A small network was shown many inputs. Here are its activations along a few directions, one row for each input.
In each table, some parts of the input vary, and every possible input appears once, in random order.
A made-up example of a description, with smaller parts first: one of 6 places along a line, together with either a single point or one of 9 places along a line or (one of 3 separate values, together with one of 5 places around a ring).
Shared parts are said once, and a part with two or three values counts as separate values.

A family of inputs:
x1: [ 13   2   6  -1  15  -5 -20  21   1   0 -19 -20  22   9 -11   8  -1   4
   3  -7]
x2: [  3  -7   7 -17 -17 -16 -13 -16   4 -17  10  45 -11  -1   7   1  11 -16
  12   6]
x3: [ 17   8  21 -16   3 -12 -12   9 -11 -10 -19 -13   9  10   6  -1 -11  10
  -2  -4]
x4: [-19  -5 -17 -14  -8  16   7 -14   3 -11  17   9  -2 -16   2 -10  11 -10
  -7   3]
x5: [ 14  -5  18  14  -1 -28 -11   9  18  16  11  22 -14  10  -7   6   2  -4
  22  -2]
x6: [ -2   3   0   0   7  20   6   4 -16  -4 -17 -30  18   3   2  -4  -7  16
 -18   2]
x7: [  3   9   4 -10   6  18  14   8 -22  -7  -9 -29  16  -1   7  -9 -16  16
 -16  -7]
x8: [-20  -1 -20  -1   8  32  13  -3  -6  -2  -2 -22  17 -10  -3  -6   3   5
 -21  -3]
x9: [-18  -4 -23  30  -8  -2  23 -17   8  26  18   2 -29  -2   5   5   4  -2
   1  11]
x10: [ 10  -6   9  -4   0 -22 -33   2  14  -8 -15  22   3  13  -7  15  16 -11
  12  -3]
x11: [-17   2 -18  -3   1  28  17 -13 -11  -7  -9 -22   7  -5   5  -7   1   7
 -21   5]
x12: [-12  -3 -16 -19 -12  14  13 -21  -4 -17  21  12  -6 -19   7 -11   6 -11
  -4   6]
x13: [ -9  -9  -6   0  -6 -17 -27 -11  15 -13  -4  33 -11   2   0   8  23 -16
   8   3]
x14: [-15   5 -17  31   6  15  34  -2  -3  33   9 -24 -11  -5  -1   1  -9   8
  -7   6]
x15: [-10   7 -13 -14  -2  26  23  -9 -17 -13   1 -18   3  -8  12 -10  -5   5
 -21  -1]
x16: [ -2   4  -7   1  14  24   4  16 -11   1  -9 -32  28  -4  -6  -1  -7   8
 -12  -7]
x17: [ -2  -5   7 -13 -16 -21 -16 -17   5 -17  -5  39 -16   7  16   2  10 -11
   5   9]
x18: [ 14  -4  18 -15  -3 -19 -25   3  10 -10  -5  25   4   7  -9   7   9 -10
  18  -7]
x19: [  7   7   6 -11   3  26  17  14 -21  -8   4 -23  25  -7  -2  -6 -17   9
 -10  -7]
x20: [ 24   5  11  30  11 -19  -1  22   9  32  -7 -16  -1  12  -7  11 -11   9
  15  -1]
x21: [  6   9   2  24  17  14  24  23 -10  22   7 -33   5  -7  -8  -3 -22  14
  -2  -7]
x22: [ 17  -3  23 -22 -10 -20 -19  -2   5 -14  -2  29   2   5  -1   3   2  -7
  18  -2]
x23: [ 18   5  17 -12  13  -4 -14  23  -2  -4 -10 -13  19   3 -14   0  -8   5
   3 -13]
x24: [ -6  -7  -1  -3 -11 -20 -24 -18  10 -13 -12  34 -13   7   8   5  17 -13
   3  12]
x25: [  3   6   1  -6  11  27  12  20 -15  -2   0 -27  27  -6 -10  -4 -14  12
 -10 -13]
x26: [ -5  -5   2 -11 -10 -15 -19  -9  12 -14   6  40 -10   0  -1   4  19 -18
  11   0]
x27: [ 17  -2  12  28  -2 -34  -9   6  19  27   1  18 -15  21  -7  19   0   0
  25  -1]
x28: [ -2  -7   2  12  -7 -24  -7  -7  21  16  21  38 -27   3  -1   0   9 -12
  17   1]
x29: [ 13   0  21 -19  -9 -27 -21  -6   2 -14 -16  22  -2  14   8   6   2  -4
  11   2]
x30: [  3  -7   1  26  -7 -30  -6 -12  19  25  13  32 -28  10   3  10  10  -8
  19   7]
x31: [-17  -7 -15  17  -3   3  19 -12   9  16  26   3 -25 -12   2  -6   5  -5
  -1   6]
x32: [ -7   4 -11 -14  -4  33  23  -5 -15 -11  13 -14  10 -15   4 -12  -9   3
 -14  -3]
x33: [-28  -9 -26  -2  -4  11   0 -16   7 -11   4   4  -4 -12   2  -4  17  -9
  -6   6]
x34: [-19  -1 -15 -14 -12   7  10 -20  -4 -17   3   8 -13  -6  18 -10   9  -5
 -15   8]
x35: [-24  -5 -20  -4 -11   9   4 -23   1 -11  -4   3  -9  -4  11  -7  11  -4
 -11  13]
x36: [ 23   6  15  18  14 -13   3  27   5  22   3 -19  -1   4 -12   3 -17   8
  10  -8]
x37: [  8  -5  11  -7  -5 -25 -30  -6   7 -10 -20  18  -2  16   3  11  10  -5
   9   4]
x38: [ 13   3  13  -3   8  -9 -21  10  -7  -4 -28 -17  13  13   4   2  -3  10
  -4   3]
x39: [-11   5 -10  19  11  20  32   6  -4  20  18 -22  -8 -14  -6  -7 -12   6
  -9   0]
x40: [-11   1 -14 -10   3  34  18   2 -10  -7  11 -18  13 -15  -3 -10  -5   5
 -15  -4]
x41: [ 24   6  23 -18   4  -3  -8  15 -10 -10  -4 -11  17  -1  -6  -3 -14   4
   5 -10]
x42: [  6  10   0  34  14   6  22  19  -6  33  -2 -33   2   2  -7   5 -20  16
   1  -2]
Q: What do these inputs look like to the network?
A: one of 6 places around a ring, together with either one of 2 separate values or one of 5 places around a ring
Q: Changing only the place on the ring of 6 turns x29 into x3. The same change can be made to x22. Which row results?
A: x41
Q: Change only the choice among 2 separate values in x31. List by row number the other rows that result.
A: x9
Q: Change only the place on the ring of 5 in x40. List by row number the other rows that result.
A: x8, x11, x15, x32
Q: Start at x10 and move only the place on the ring of 6, one step at a time. The first step leads to x1. Which rows follow, in order?
A: x16, x8, x33, x13

A family of inputs:
x43: [ 24   2  15  14  16 -17   5  36  15  31  18 -13  -6   1 -13  -1 -11   6
  21 -15]
x44: [-16  -9 -11 -21 -14  33  14 -22  -3 -27  33  21   3 -23   5 -21   4 -12
  -9  -9]
x45: [-30   1 -28  13  -1  19  37  -4  -2  10  33  23 -25 -18   1 -10   4  -5
 -10   5]
x46: [  2 -10   2 -33 -19  -5   0 -20   7 -23  26  47  -3  -9  10  -7   9 -16
  21   3]
x47: [ -4  -2  -3 -17 -19 -17 -25 -32   9 -36 -18  28 -15   5  18  -2  16 -16
   3  10]
x48: [  6 -15  15  33   0 -38 -28  -3  17  16 -15  18 -13  25  -1  24  10   3
  18  10]
x49: [ -9  11 -12  20   0  20  34   7 -11  20  30 -25  -8 -14  -1 -10 -20   9
  -6  -7]
x50: [ 27   9  34 -23  10 -10  -9  30  -3 -12   2  -3  25  -1 -17   0 -15  -4
  20 -23]
x51: [-26 -13  -7  16 -12 -24 -10 -25  20  12 -10  31 -31  18   4  11  23 -10
   7  16]
x52: [  0   6   8 -16  12  17  -9   6 -21 -11 -36 -36  26  15   5  -4  -1  27
 -27  -6]
x53: [-39  -8 -38  27  -5  13  10 -33   6   5  -1   2 -24  -7   5   5  24  -7
 -17  15]
x54: [ -1   3   1 -25  -8  42  24   9 -23 -11  20 -18  24 -22  -6 -14 -15   6
 -11  -3]
x55: [  1  -6  -4   1 -14 -19  12 -18  19  15  33  40 -27  -6  -1  -5   5 -15
  13  10]
x56: [ 17   0   4  39  15 -15 -22  21  18  29 -26 -11   9  23 -13  20  -1  11
  13  -4]
x57: [ 14  10  22  -7  12 -17 -41  20  -4 -10 -39  -3  27  20  -3   6  -3   6
  -2  -7]
x58: [  1  12  -2  29  17   9   7  11  -7  30 -29 -40   9   7  -3   9 -11  16
  -6   4]
x59: [ 19  -2  21  11  -5 -33  -1   9  19  20  25  20 -23   4  -3   5  -3  -7
  21  -2]
x60: [ 20   3  12 -14  -4 -29 -45   1   0 -20 -34  22   0  16   6   7  12  -5
   3   7]
x61: [ 13   7   6  17  15   4  27  16 -11  25  18 -36  -5  -6  -9 -11 -27  16
   3  -8]
x62: [-16  -1 -19 -18   1  23   6  -8 -15 -26 -28 -34  23   2  16  -4   5  10
 -31   4]
x63: [-17   8 -37  25   7  21  21  -8  -5  23 -10 -39   4  -1   2  11   0   2
 -16  10]
x64: [ 28   0  28 -25 -14 -20 -14   9  -2 -20  13  32   9   2  -3   8  -3 -14
  27 -11]
x65: [ 15   6  25 -21  12  25  17  24 -20  -6   9 -25  24 -11 -12 -13 -20  11
  -6  -9]
x66: [-29 -13 -31 -22  -2  19  -9 -24  -3 -34 -14   1  -3 -19  15  -6  20 -12
 -30  13]
Q: What do these inputs look like to the network?
A: one of 4 separate values, together with one of 6 places around a ring
Q: Changing only the choice among 4 separate values turns x60 into x59. The same change can be made to x52. Which row results?
A: x61
Q: Change only the choice among 4 separate values in x47. List by row number the other rows that result.
A: x46, x51, x55
